A small network was shown many inputs. Here are its activations along a few directions, one row for each input.
In each table, some parts of the input vary, and every possible input appears once, in random order.
Descriptions start from the smaller parts, as in this example, which fits no table here: one of 6 places along a line, together with either a single point or (one of 2 separate values, together with one of 5 places around a ring) or one of 11 places around a ring.
Shared parts are said once, and a part with two or three values counts as separate values.

Other details of the inputs vary at random and push rows far along two fixed directions, the same in every table; ignore that.

Table:
x1: [ -6 -16 -22  22  21   9  13  -7   3 -15   3 -28 -13 -21]
x2: [ 29  42  10  -8 -19  12  -6  21 -15   4  15  10 -29  27]
x3: [  0  -5  18 -24   0 -20  -9   1   8  25  -9  28  37   4]
x4: [ 19  11  20 -10  -4  14 -16   5 -14  20   5   7  -4  14]
x5: [-17 -35   1 -11  14 -19  -4 -18  16  19  -9   9  45 -20]
x6: [ 20  32  24  -5 -17  23 -10  15 -27   0   3   5 -26  29]
x7: [-24 -39  -6  -1  27 -27  11 -15  14   9 -25  -5  33 -26]
x8: [ -9 -12 -10  16   7  10   7  -5  -3 -18  -1 -24  -9 -13]
x9: [  5  18   8  -8 -19  -5  -3  12  -5   2  -2  10  -2  14]
x10: [ -3   1 -15  30   4  19  19  -2  -1 -34  10 -25 -36  -5]
x11: [ 29  41  15  -6 -14  17  -2  19 -21   7   8   8 -33  27]
x12: [ -7  -4  24 -18  -2 -27  -3   2  -3  21 -25  22  33   4]
x13: [-13 -12 -33  21   8 -11  24  -5  20 -24   7 -21 -12 -18]
x14: [ -5   0  19 -17  -7 -33  -3   3  -2  17 -21  23  27   5]
x15: [  6   8  -2  22  -6  26  -1  -1  -6 -22  21 -20 -30   6]
x16: [ -3  -5 -12  -3   6  -4   3  -2  15   2   3   0   5  -8]
x17: [ 20  17  12 -12  -8  15 -17   5  -2  14  10  14  -5  15]
x18: [ -2   8  16 -21 -12 -26  -7   6  -7  18 -20  21  23   9]
x19: [  5  -4 -19  28   6  25  10  -6   2 -26  23 -29 -31  -5]
x20: [-24 -33  -1   6  19 -17   6 -14   6  -1 -16 -11  27 -24]
x21: [ -2   5 -22  10   1  -7  13   4   1 -14   0  -7 -18  -5]
x22: [ -2   1 -20  25  -4  23   7  -7  13 -34  26 -21 -29  -2]
x23: [-16  -8 -26  21   6  -2  20  -6   7 -26  -3 -20 -14 -16]
x24: [ -2 -13  28 -20  10 -15  -9  -2  -8  31 -19  12  35  -1]
x25: [  4  15   9 -10 -14   5  -9   7  -1   1   5  12   2  14]
x26: [ 27  39  20  -4 -16  16   0  19 -20   3  10   7 -30  30]
x27: [ 12  22  12 -11  -9   2  -4  14 -17  14  -7  14  -7  17]
x28: [  9  10  15  -9 -15  16 -19   0  -8   3   9   8   0  10]
x29: [-23 -33  -6   3  10 -12  -1 -19  17  -1  -2  -1  30 -21]
x30: [ 12   8   6 -11  -9  13 -14   3  -2   8   6  12  -1  10]
x31: [ 12  11  24  -8 -13  14 -19   4 -17   9   2   7   0  18]
x32: [-10  -3  -5   2  -4 -17   8   1   9  -9  -2   0   5  -4]
x33: [-13  -7 -36  20  13 -13  24  -6  16 -19   1 -22 -18 -21]
x34: [ -8 -13 -14   9  14   1  10  -4  -1  -6 -10 -10  -6 -12]
x35: [ -4  -4  11 -27  -1 -17 -12   2   4  27 -13  29  36   3]
x36: [ 19  15  15 -11  -8  17 -20   3  -8  15  12  11  -5  11]
x37: [-20 -24  -9 -14   7 -36   5  -3  14  19 -24  12  36 -19]
x38: [ 28  41  16  -7 -21   6  -1  20 -18   0  12   9 -31  31]
x39: [ -5  -8  18 -22  -6  -9 -18  -6   5  19 -12  23  35   4]
x40: [ -5   6 -23  25  -4  15  13   0  13 -36  25 -19 -28  -1]
x41: [-22 -38 -24  11  21  -6   6 -17  12  -4  -6 -18  17 -28]
x42: [  1 -10  18 -18  13 -17  -6  -1  -6  30 -26  18  28  -2]
x43: [ -8 -17 -17   6   7   8  -4 -10   7  -6   7  -8   3 -14]
x44: [  9  11 -10  21   4  27   3   7 -14 -16  13 -22 -34   2]
x45: [-11 -21 -29  20  12   7  13 -16  25 -24  14 -21  -8 -19]
Each input here is: one of 5 places around a ring, together with one of 9 places around a ring.
The inputs of x16 and x25 match in every part but the place on the ring of 5. If x1 is changed in the same way as x16 into x25, which row does it become?
> x8
The inputs of x30 and x17 match in every part but the place on the ring of 5. If x37 is changed in the same way as x30 into x17, which row does it become?
> x2
Which other rows does x21 become when the place on the ring of 5 takes its other values? List them by row number.
> x14, x18, x33, x38
A walk changes only the place on the ring of 5. It starts at x5 and steps to x36. List the rest of the walk in order.
> x43, x28, x29
